Each row below holds a small network's activations on one input, seen along a few directions.
Each table varies a few parts of the input and shows all the possible inputs, shuffled.
A made-up example of a description, with smaller parts first: one of 5 places around a ring, together with either a single point or (one of 2 separate values, together with one of 4 places along a line) or one of 11 places around a ring.
Shared parts are said once, and a part with two or three values counts as separate values.
In the rows, 128 means zero.

Other details of the inputs vary at random and push rows far along two fixed directions, the same in every table; ignore that.

Rows:
x1: [135 156 134 105 153 141 155 105 112 122 107 149 117]
x2: [125 110 119 122 122 148 131  90  96 126 110 127 117]
x3: [148 153 153  95 126 136 132 112 125 124  96 157  37]
x4: [132 134 128 122 130 136 147  87  94 124 113 125 112]
x5: [123 117 146 156 119  91  95 179 176 157 163 124 157]
x6: [135 106 119  92  89 156 108 115 116 114  95 130  45]
x7: [143 161 143  87 123 141 135 119 132 121  94 152  40]
x8: [125 130 150 157 123  85 101 177 177 156 164 122 151]
x9: [143 148 146 108 107 127 132  97 108 120 103 129  33]
x10: [126 122 117 100 140 161 137 112 117 127 102 150 126]
x11: [122 138 121 128 177 149 169  91 101 129 117 144 198]
x12: [116 133 107 118 171 159 166 100 107 128 116 141 201]
x13: [134 108 153 136  87  95  64 196 194 147 150 132  84]
x14: [115  98 102 135 147 159 148  87  85 119 120 121 203]
x15: [137 118  98 148 121 188 127 154 122 117 101 170  22]
x16: [140 144 131  93 100 136 129 109 114 108 101 126  39]
x17: [148 137 139 104 101 135 123 102 109 113  99 131  38]
x18: [129 147 124 101 146 148 152 108 117 123 105 149 120]
x19: [126 142 154 156 128  78 109 176 175 154 165 121 150]
x20: [134 139 122 112 131 138 147  94  97 110 112 122 115]
x21: [108 121 115 166 126  89 123 168 155 132 182  86 234]
x22: [136 120 148 139  73  81  72 188 176 129 158 101  78]
x23: [119 114 113 128 168 161 155  96 100 132 114 147 204]
x24: [127 155 159 158 133  70 115 173 175 151 166 120 147]
x25: [130 130 112 108 126 147 143  98 102 113 109 121 119]
x26: [120 129 114 122 171 157 164  99 100 127 116 144 202]
x27: [114 128 122 169 136  79 125 162 151 131 185  86 230]
x28: [124  98 115 121 118 154 126  93  95 128 109 129 122]
x29: [147 145 143  90 120 145 124 118 126 123  95 158  42]
x30: [127 158 140 150 111  67 121 172 167 126 174  88 145]
x31: [112 106 105 121 163 167 149 102 101 129 114 147 207]
x32: [119 116  95 212 112 113 108 206 159 122 181 105 127]
x33: [135 125 157 149  80  74  78 177 175 142 162 101  70]
x34: [107 103 129 172 144 100 111 170 166 160 175 117 237]
x35: [148 148 144 103 109 128 131 100 110 111 105 129  34]
x36: [127 130 149 152 125  85 101 180 180 147 164 122 153]
x37: [115 101  97 129 147 162 148  90  86 117 122 119 203]
x38: [129 114 146 126  87  98  70 205 197 144 148 127  84]
x39: [115 109 106 134 153 152 154  83  85 119 123 119 199]
x40: [122 149 115 130 163 136 179  83  84 110 128 113 191]
x41: [119 121 109 135 155 146 164  82  84 117 124 118 196]
x42: [140 120 137  90 114 158 109 122 127 125  91 158  48]
Description of these inputs: one of 2 separate values, together with either a single point or (one of 4 places along a line, together with one of 5 places along a line).
The inputs of x1 and x40 match in every part but the choice among 2 separate values. If x34 is changed in the same way as x1 into x40, which row does it become?
> x28
Which other rows does x41 become when the choice among 2 separate values takes its other values? List them by row number.
> x36
Which other rows does x34 become when the place on the line of 4 takes its other values? List them by row number.
> x13, x31, x38

Rows:
x43: [105 129  99 168 134 113 149 141 125 129 164  84 185]
x44: [132 133  96 101 161 187 166  93  88 107  89 163 137]
x45: [133 108 136 137 159 138 133 105 110 139 125 144 180]
x46: [134 132 130 169  89  78  97 187 160 119 171  96  99]
x47: [134 137 118  98 113 156 123 134 139 117  93 153  44]
x48: [110 116 134 154 146 109 125 130 143 160 149 123 204]
x49: [122 121 141  99  96 119  94 162 170 140 123 125  95]
x50: [137 134 136 122 118 155 129 121 122 138  99 160  35]
x51: [127 201 152 137 165  67 171 123 136 124 159 101 191]
x52: [137 118 145 104 100 116  89 166 162 127 125 140  98]
x53: [101 111 114 147 121 107 128 127 125 135 157  84 202]
x54: [129 112 146  96 108 149 116 104 125 152  96 152  48]
x55: [134 111 116  87 157 185 146  79  90 105  85 156 154]
x56: [130 134 109 130 165 154 149 133 118 110 132 147 173]
x57: [129 126 124 160 171 143 150 117 114 128 132 150 166]
x58: [133 109 103 106 133 169 148  53  63 107  97 125 140]
x59: [147 112 146 103 115 141 103 106 122 140  91 159  49]
x60: [105 136 102 145 152 126 145 160 155 138 153 114 198]
x61: [128 106 120 136 133 135 132  93  96 105 136 112 177]
x62: [121 135 143 145 114 118 116 161 156 153 135 138  71]
x63: [126 128 112 177 142 110 135 145 119 108 167  99 190]
x64: [128 120 146 120  94  88  80 197 192 144 151 116 124]
x65: [137 137 149 171 114  87  96 193 177 149 162 133 101]
x66: [139 176 155  68 160 129 185  40  76 116  92 131 142]
x67: [132 115 139 126  76 103  93 143 139 127 137 100  89]
x68: [138 131 117 120  93 147 130 114 105 109 105 124  35]
The inputs of x47 and x64 match in every part but one. If x56 is changed in the same way as x47 into x64, which row does it become?
> x55
Describe the family of inputs behind these rows.
> one of 2 separate values, together with either a single point or (one of 3 separate values, together with one of 4 places along a line)
Which other rows does x65 become when the choice among 3 separate values takes its other values? List them by row number.
> x44, x46
